[-16.9   9.4 -10.5 -28.0   0.0 -23.6   0.3   7.6] : liso
[  2.9 -23.4  58.6  -1.4 -21.7  57.6  -9.2 -65.0] : mulog
[ 60.4 -67.6 -50.0  14.6 -60.2 -18.5 -65.7 -71.4] : giget
[ 74.9 -76.6 -47.9  18.1 -86.1 -39.6 -87.4 -55.7] : genop
[-54.0  26.6   2.3   3.4   1.6  -3.8   8.3  -8.0] : Kasa
[-19.7   0.3  -9.6   3.4   1.6  -3.8   8.2  -8.0] : girek
rest: [26.6  2.3] : [ 3.4  1.6 -3.8  8.3 -8.0]
which: [-76.6 -47.9  18.1 -86.1 -39.6] : genop
next: [-54.0  26.6   2.3   3.4] : [ 1.6 -3.8  8.3]
succ: [-60.2] : [-18.5]

[ 1.3  0.3 -4.2  1.0  4.4  6.5 14.4 -2.4  5.7 -1.0 -0.4  2.4] = rozir
[ 2.8  6.5  2.8 -5.3  4.5  6.5 14.4 -9.6  5.3  1.9 -1.5  5.3] = giget
[-12.6  -4.0  -4.5   3.1   2.7   4.3   7.3   4.1  -1.3  -4.9  -0.6   0.0] = kap
[ -7.3  -4.0  -7.5  -6.3 -12.6  -4.0  -4.5   2.8   2.7  -3.7   4.1   5.4] = Kasa
[  4.7   7.8  11.4   9.0  26.6   7.8  10.2  -9.6 -14.9   8.2 -12.7  -3.3] = mulog
[  3.2  -8.9  30.7 -26.4 -76.8   4.3 -19.4 -24.6  17.6  44.1  12.6  -9.2] = genop
[-4.0 -0.8 -4.3 -4.6 -9.8 -0.8  1.0  1.5  1.3  3.1  6.2  5.0] = Vovaz
[  6.9 -15.8 -12.1 -45.9  42.4 -15.8  19.9  14.3 -15.9 -11.2  28.5 -31.3] = Sutuz
[-10.5 -13.1 -20.1 -19.0 -46.5 -13.1 -13.5  10.3  18.8 -11.7  20.6   9.8] = Kadel
[ 14.3 -19.4 -24.6   4.3  44.1 -19.4 -76.8 -26.4  30.7  17.6  -1.6  14.3] = girek
which: [-24.6   4.3  44.1 -19.4 -76.8 -26.4  30.7  17.6] : girek
succ: [-11.7] : [20.6]
rest: [2.7 4.3 7.3] : [ 4.1 -1.3 -4.9 -0.6  0.0]
rest: [ 4.5  6.5 14.4] : [-9.6  5.3  1.9 -1.5  5.3]
next: [-26.4 -76.8   4.3] : [-19.4 -24.6  17.6]
which: [-12.6  -4.0  -4.5   2.8   2.7] : Kasa

[  0.2  -0.6  43.7 -15.5  36.8  65.0  23.6  17.4  36.8  65.0  23.7  17.4] -> Vovaz
[-89.6  49.6  17.4   0.2 -15.5  36.8  -0.6  43.7  65.0 -13.5  23.7   8.4] -> Kadel
[-89.6  49.6 -13.5   8.4   0.2  -0.6  43.7 -15.5  36.8  65.0  23.7  17.4] -> vubi
which: [36.8 -0.6] : Kadel
which: [-13.5   8.4   0.2  -0.6  43.7 -15.5  36.8  65.0  23.7  17.4] : vubi
which: [  0.2  -0.6  43.7 -15.5  36.8  65.0  23.6  17.4  36.8  65.0  23.7] : Vovaz
which: [  0.2  -0.6  43.7 -15.5  36.8  65.0  23.7  17.4] : vubi
next: [ 49.6  17.4   0.2 -15.5] : [36.8 -0.6 43.7]
next: [-89.6  49.6  17.4   0.2 -15.5  36.8  -0.6  43.7] : [ 65.0 -13.5  23.7]
rest: [-13.5   8.4] : [  0.2  -0.6  43.7 -15.5  36.8  65.0  23.7  17.4]

[ 51.4   7.3 -18.8   1.2]  liso
[ 32.1 -22.0  13.0 -43.0]  girek
[ 51.4   7.3 -75.7   1.2]  Sutuz
[33.9 35.8  2.4 11.3]  vubi
[ 32.1 -22.0  27.0  29.0]  kap
which: [ 13.0 -43.0] : girek
rev: [ 29.0  27.0 -22.0] : kap

